A small network was shown many inputs. Here are its activations along a few directions, one row for each input.
Each table varies a few parts of the input and shows all the possible inputs, shuffled.
Descriptions start from the smaller parts, as in this example, which fits no table here: one of 5 places around a ring, together with either a single point or (one of 2 separate values, together with one of 4 places along a line) or one of 11 places along a line.
Shared parts are said once, and a part with two or three values counts as separate values.

Other details of the inputs vary at random and push rows far along two fixed directions, the same in every table; ignore that.

Rows:
R1: [ -6  14 -39  -5  11   7  38 -17  22  -1 -21]
R2: [ -5 -17 -12  14  11  22   2   1  -2 -27 -13]
R3: [ 18 -24  17   1  -2   0 -32  20 -21 -34   2]
R4: [ 13  -2  11   4  -2   2 -10   7   9 -30  -8]
R5: [-11  -3 -38  -9   9  16  39 -19  19   1 -24]
R6: [-23  19  -2 -20 -24 -27  27 -13  39  86   9]
R7: [-36  10 -12 -13  -7 -13  25 -16  23  95  10]
R8: [ 13  -9  -7   8   2   0  -3   8   4 -33 -10]
R9: [  0 -17 -14  -7  11  15   6  -4  -5 -35 -10]
R10: [-11  20  29 -31 -23 -19 -21  -6   4  62  40]
R11: [  0   6  10  14   7  13 -13   5   2 -29  -4]
R12: [ 26  21  -3  14  13  -4   9  -3 -25 -28 -11]
R13: [ -2  12  44 -29 -28 -20 -47   9 -21  39  52]
R14: [-24 -11 -32   8  16  15  38 -14  24   4 -24]
R15: [ 24  12  23  31   9  -5 -22  13 -39 -26   7]
R16: [ -8   5 -37  -9  14  11  39 -15  17   3 -27]
R17: [  8  -7  24  12   1   3 -47  18 -28 -32  22]
R18: [  4 -28  -9   3   5   8   7   4   5 -31 -16]
R19: [ -6 -16 -28   0   1   8  34 -10  25   4 -26]
R20: [  2   2  23  12  -1   7 -34  16 -16 -36   9]
R21: [ 24  11  50   1 -22 -39 -36  15 -35  48  44]
Description of these inputs: one of 3 separate values, together with either a single point or one of 6 places along a line.
Changing only the choice among 3 separate values turns R19 into R2. The same change can be made to R3. Which row results?
Answer: R7
Which other rows does R11 become when the choice among 3 separate values takes its other values? List them by row number.
Answer: R4, R10
Which other rows does R1 become when the choice among 3 separate values takes its other values? List them by row number.
Answer: R8, R17

Rows:
R22: [ 32 -20  43  17   3   2 -46  26 -34 -39  14]
R23: [  4  -4 -16   8  21   3  41  -7  -5  12 -18]
R24: [ -1 -47  14  -5  -3  19 -61  28 -16 -34  12]
R25: [-1 14 -7 25 12  6  3  1 -1  6 -3]
R26: [  4   9  -7   0  -1 -14  28  -6  27  -1 -30]
R27: [-19  -9 -18 -26  -2  24  21 -21  32 -18  -3]
R28: [ 16  -3  21  28   0  14 -25  14 -24 -27  -4]
R29: [-11  13 -28  21  27  -1  28 -12 -13   9  -6]
R30: [-14  16  22   7 -10 -27 -26  -1  -9  72  44]
R31: [ 28 -21  18  18   2  -3 -26  13 -17 -32  -9]
R32: [-28  42  18 -14 -20 -31   2  -7  15  98  35]
R33: [-10 -30  24  -7  -6  19 -29  11   3 -53  13]
R34: [ -6  28  -1  15   8  -9   2   2   6 -12  -1]
R35: [  5  33 -11  -3   0  13  22 -14  10 -10 -22]
R36: [ 30 -23   5  21  -8  -9 -19  18 -13 -31   4]
R37: [  2  37 -21   3  15   2  15 -15  10 -19 -11]
R38: [ -7  30  24 -42 -24 -30   8 -17  19  97  32]
R39: [-29 -30 -19   4   5  23  18 -17  30   2 -11]
R40: [ 13  12  29  15  -6   7 -25  18 -19 -43  -5]
R41: [ -3   7 -19  18  14  13  32  -9 -16   6 -22]
R42: [  7 -11 -22   8  16  -3  34  -9  -6   6 -27]
R43: [ 15  16 -13 -14   0  -6  22 -16  20  -9 -27]
R44: [-25 -36 -38 -10  12  22  12  -2   3  -4 -22]
R45: [-15  47  25 -32 -25 -28 -19 -12   0  96  52]
R46: [-32 -35 -24  -2   9  22  24 -22   3  -1 -10]
R47: [-25 -15 -26 -20   0  15  12   7  39  -6 -20]
R48: [ -8  14 -26  19  24   7  29 -10 -15  10 -11]
R49: [  7 -24  15 -36 -13  19 -59  23 -12 -48  22]
R50: [ 35   1   8 -10 -16 -11 -21  10 -10 -43   8]
R51: [ 12 -13 -34  11   6  -8  40  -3  -2   3 -15]
R52: [ 16   0  82 -19 -29 -30 -68  29 -33  24  58]
R53: [  9   4 -18   5  -9 -19  31   1  28  -9 -19]
What is each input in this table made of?
Answer: one of 4 places along a line, together with either one of 2 separate values or one of 6 places along a line
Which other rows does R33 become when the choice among 2 separate values takes its other values? List them by row number.
Answer: R47

Rows:
R54: [  2 -31  25   0 -16   3 -42  24 -22   2  20]
R55: [-27  -1 -31  -8  -7   3  42  -6  41  20 -24]
R56: [ -3 -12   8  -5  10  22 -21  14 -15 -57   2]
R57: [-18   8 -50  -1  16  27  56 -25  57 -21 -56]
R58: [ -9  -1 -34  -1   3  16  39  -8  51 -14 -41]
R59: [-19 -19  31 -15 -16  -2 -43   5 -18  45  29]
R60: [ 13   8  42   7  -9 -24 -18   6 -36  41  24]
R61: [  9 -12  15 -23 -18  -8 -19   3   9   8  15]
R62: [ -9  31  12  -5 -10 -42  -9  -2   0  94  34]
R63: [-31  -6  18 -25 -14  -6  -9  -5  -4  91  38]
R64: [ 11 -10  11  -7   8  23 -24   6  -4 -58  -2]
R65: [  7 -31   2  16   2  16 -25  23  -5 -57  -2]
R66: [-19   3 -60 -11  14  16  68 -22  34  -8 -43]
R67: [ -7  31 -40  26  10  -1  56 -26  27  25 -19]
R68: [ -2 -18   7   2   5  20 -28  13 -10 -70 -11]
R69: [ 49  14  26  16  12   3 -49  31 -34 -85  -3]
R70: [-22 -11  10 -31 -21 -18  -6 -10 -12  94  38]
R71: [ 25 -18   6  -8   5  19 -23   9 -19 -77  -5]
R72: [ 32  18 -33  33  38  22  62 -10  21 -94 -76]
R73: [-19 -11 -47   1   7  -2  53 -25  43  24 -22]
R74: [ -1  28 -36  17  19  -7  42 -11  10  36 -30]
R75: [ 10  29  31  -7 -13 -32 -40  18 -27  33  35]
R76: [ 10 -35  30  16   8  18 -66  20 -36 -86  12]
R77: [ -4  27  33 -10 -18 -37   4   0 -10  60  27]
R78: [ -2 -20   0 -10  -2  -4 -15   1 -14   2  23]
R79: [-23  -4 -37   3  22  17  45 -18  33  10 -16]
R80: [ -1  40  23 -16 -28 -25  -3 -16  10  79  33]
R81: [ 23  19   9  23   2   5 -15   8 -26 -61  -3]
R82: [ 14  10  25  20   6 -20  -2   3 -21   1  12]
R83: [ 15 -36  23  -2  -9   2 -43  17 -30 -13  19]
R84: [-19   0 -42 -14  -1  -4  51 -20  43  28 -24]
R85: [ 15  12  20  19  -4  -1 -18   3 -35   7  15]
What is each input in this table made of?
Answer: one of 4 places along a line, together with either one of 3 separate values or one of 5 places around a ring
Which other rows agree with R54 in the place on the line of 4? List them by row number.
Answer: R59, R60, R63, R70, R74, R83, R85
Which other rows does R72 become when the choice among 3 separate values takes its other values? List them by row number.
Answer: R69, R80
Start at R63 and move only the place on the line of 4, one step at a time. The first step leads to R79. Which rows follow, in order?
Answer: R56, R64

Rows:
R86: [ -7  -1   9   1  -4 -14  -7   0 -11  33  19]
R87: [-14  15  -5  -2   4   2   4  -2   1  18   2]
R88: [-14   9 -13  -4  -7 -20  22  -6  19  58   7]
R89: [-2  2  9  0 -2 -5  7 -2 -4 19  1]
R90: [-24  11  -7   0  -4 -11  26 -11  18  61   4]
R91: [ -8  17 -25   0  13  11  37 -12  14   4 -28]
R92: [  1   8   5  -8 -10 -18  10  -4  15  31  -1]
R93: [ 18   4  12   2  -3  -2 -12   4 -11 -32   2]
R94: [  9   3   8  16   9  12  -8   3  -8 -43  -2]
R95: [  6  11  -8  11  16  18  -3   7   0 -47 -18]
R96: [  6  10  30 -11 -14 -12 -49  17 -20   2  32]
R97: [ -2  -3 -38  24  20  17  35  -7  16 -22 -41]
R98: [  9   8  25  -4 -11 -12 -35   8 -18  -2  29]
R99: [  1  13   5   4   3   5  -9   0  -3 -12   4]
R100: [  8  -5  -7  12   0   2  -4   9   1 -10  -6]
R101: [ -3   2 -16   3   6  -6  32 -10   9  27 -15]
R102: [  1  13 -25  12   9   4  28 -10  19 -21 -21]
R103: [-12   4 -18   8   6  -6  27  -9  11  33  -9]
R104: [  6  -3 -26  14  17   7  36  -9  11 -11 -35]
R105: [ 13  -1 -12   5   5  -4  17   0   1 -18 -14]
R106: [ -9  17  12 -12 -12 -12  12 -14   9  51  16]
R107: [ 11  -9  26   5  -8   3 -25  11 -21  -9   8]
R108: [  6   6  -1   4   8  10   4  -3 -11 -20  -8]
R109: [ 20  -7  -2   9   5   0   1  10  -9 -32 -11]
R110: [ -8 -44  12 -17 -10  18 -46  16  -3 -45  15]
R111: [ -5  19  29 -23 -16 -14 -22   2  -6  48  29]
R112: [-17   7  -9   6   2  -4  23  -9  17  37  -7]
R113: [-18  20  -1 -15  -9 -14  25 -20  10  74  13]
R114: [ -6   9 -23  16  16   9  35  -8  24 -14 -29]
R115: [  8   2 -10  11   6   1   4   1  -3 -21  -3]
R116: [ 15 -15  13  17   8   2 -28  16 -24 -33   3]
R117: [-28 -41  30 -31 -22   6 -54  11 -10  24  44]
R118: [  4   5  29 -12 -19 -24 -40   9 -23  40  49]
R119: [ -4   9 -19   9  11  10  39 -16  10  -5 -24]
R120: [  6   1 -28   8   6   4  35  -6  20  -3 -31]
R121: [  2  11 -24   5   7  -2  41 -10  26  -4 -31]
R122: [ -6 -47  10 -27 -13  13 -35  14  -6 -25  18]
R123: [ -6   8   1  -3   1  -5 -11   3 -11  25  12]
R124: [  7   5 -18  15  18  13  35  -6  16 -36 -38]
R125: [ 16   2  26  10   4   7 -37  12 -25 -45  15]
R126: [-30 -33  -9 -29 -15   4  -9  -1  21  31  19]
R127: [ 11   5 -35  12  16   9  43 -11  14 -31 -35]
R128: [  4  -5  32 -10 -15 -22 -26   5 -27  38  34]
R129: [ 3  8 -9  1  1 -4 -3  1 -3  1  5]
R130: [-19 -39 -17 -17   4  31   6  -4  16 -29 -16]
R131: [-18  15 -15  -5   0 -10  18 -15   8  57   7]
R132: [ 19 -10  21   9  -3  -8 -37  21 -29 -31  20]
R133: [  9  -6  17   4  -8 -14 -26  14 -11   7  18]
R134: [-27 -29 -21 -24  -1  24  20 -12  36   1 -15]
R135: [ 11  -5  15  17   7  11 -23  10 -27 -46   6]
R136: [  2  16  16 -17 -17 -20  -9  -6  -1  37  22]
R137: [  8  -3  27   9  -1  -1 -30  14 -10 -15  12]
R138: [-19  20   6 -16 -13 -21  28 -18  23  79  12]
R139: [ 14   2  23 -12 -14 -15 -33  10 -26   9  30]
R140: [ 11  -1 -24  10  11   2  32  -3  16 -15 -31]
R141: [  5  17 -26   1   9   6  31 -12  18 -22 -29]
R142: [ 19   3  11   9   4   6 -34  14 -21 -60   4]
R143: [  7  16 -21  -1   9   7  20  -4  14 -28 -28]
R144: [-30 -32  20 -32 -20   6 -36   4  11  30  34]
R145: [ -9 -40  18 -30 -18   9 -37  11   0 -17  19]
R146: [ -9  15 -23   5   3  -7  33 -11  26  11 -17]
R147: [  2   7  39 -19 -27 -31 -29   5 -13  46  39]
R148: [  4  -7  -1  21   9  16  -5   8  -6 -34 -15]
R149: [-11  11  -9  -9  -5 -15  28 -19   7  62   6]
R150: [-16  15  -1 -11 -14 -12  26 -15  29  71   0]
R151: [  6  -3  32  -2  -9  -9 -24   8 -27   5  23]
R152: [ 18  -5  14  16   3   2 -27  18 -14 -55  -2]
R153: [  2   5 -21  16   6   8  18  -1  20 -23 -29]
R154: [ 25  -3  15   1  -1  -3 -25  11 -27 -33  12]
R155: [ 13   1 -15   8  18  15   6   3 -13 -42 -24]
R156: [-13  12 -24   4   8  -3  29 -17  10  34  -5]
R157: [-15  16 -18   4   7   4  23 -12   9  18  -7]
R158: [ 13   2   2   4   4   2 -25  16 -17 -32   5]
R159: [  6   1   3  16  12  13  -8   3 -18 -39  -2]
R160: [  8  -1  25   9   0  -1 -27  12 -17 -26  14]
R161: [-24 -39 -19 -25  -2  18   9  -8  18   7  -6]
R162: [-15  11  -5   2  -6  -3  17  -8  25  43  -3]
R163: [ 16   0 -16  14   7  12  17   2  12 -45 -36]
R164: [-11   8 -29  10  12   2  36 -17  13  18 -15]
R165: [  2  13  41 -20 -19 -16 -36   4 -19  38  40]
R166: [-12   3  34  -6 -17 -19 -27   5 -18  47  40]
R167: [  8  -3 -13  16  17  13  23  -2   5 -33 -33]
R168: [ 21  -7  13  17   5   3 -28  19 -12 -59  -6]
R169: [ 24  -6   3  12  13  11 -12   5 -28 -52  -8]
R170: [ 18 -15  22   5  -6  -1 -31  14 -28 -10  10]
R171: [ -5  19  -2  -7   0  -4  21 -16  13  27  -1]
R172: [-14  16  -8 -16  -7 -16  21 -18   7  73  10]
R173: [ 18  -3   8  13  10  10  -1   6  -2 -43 -19]
R174: [-28 -37 -38 -11  10  28  18  -9  27 -16 -21]
R175: [ 20   1  10  -5  -1  -2 -26  16 -23 -27   8]
What is each input in this table made of?
Answer: one of 2 separate values, together with one of 5 places around a ring, together with either a single point or one of 8 places along a line
Changing only the choice among 2 separate values turns R131 into R172. The same change can be made to R126. Which row results?
Answer: R122
Changing only the choice among 2 separate values turns R169 into R156. The same change can be made to R130. Which row results?
Answer: R117
Which other rows agree with R165 in the choice among 2 separate values and the place on the ring of 5? List them by row number.
Answer: R106, R111, R124, R134, R138, R150, R171, R173
Which other rows does R89 become when the choice among 2 separate values takes its other values? List them by row number.
Answer: R90
Which other rows does R166 become when the choice among 2 separate values takes its other values? List them by row number.
Answer: R151
Which other rows does R132 become when the place on the line of 8 takes its other values? List them by row number.
Answer: R88, R100, R115, R118, R129, R133, R158
Which other rows does R100 become when the place on the ring of 5 takes its other values? List them by row number.
Answer: R97, R148, R153, R162
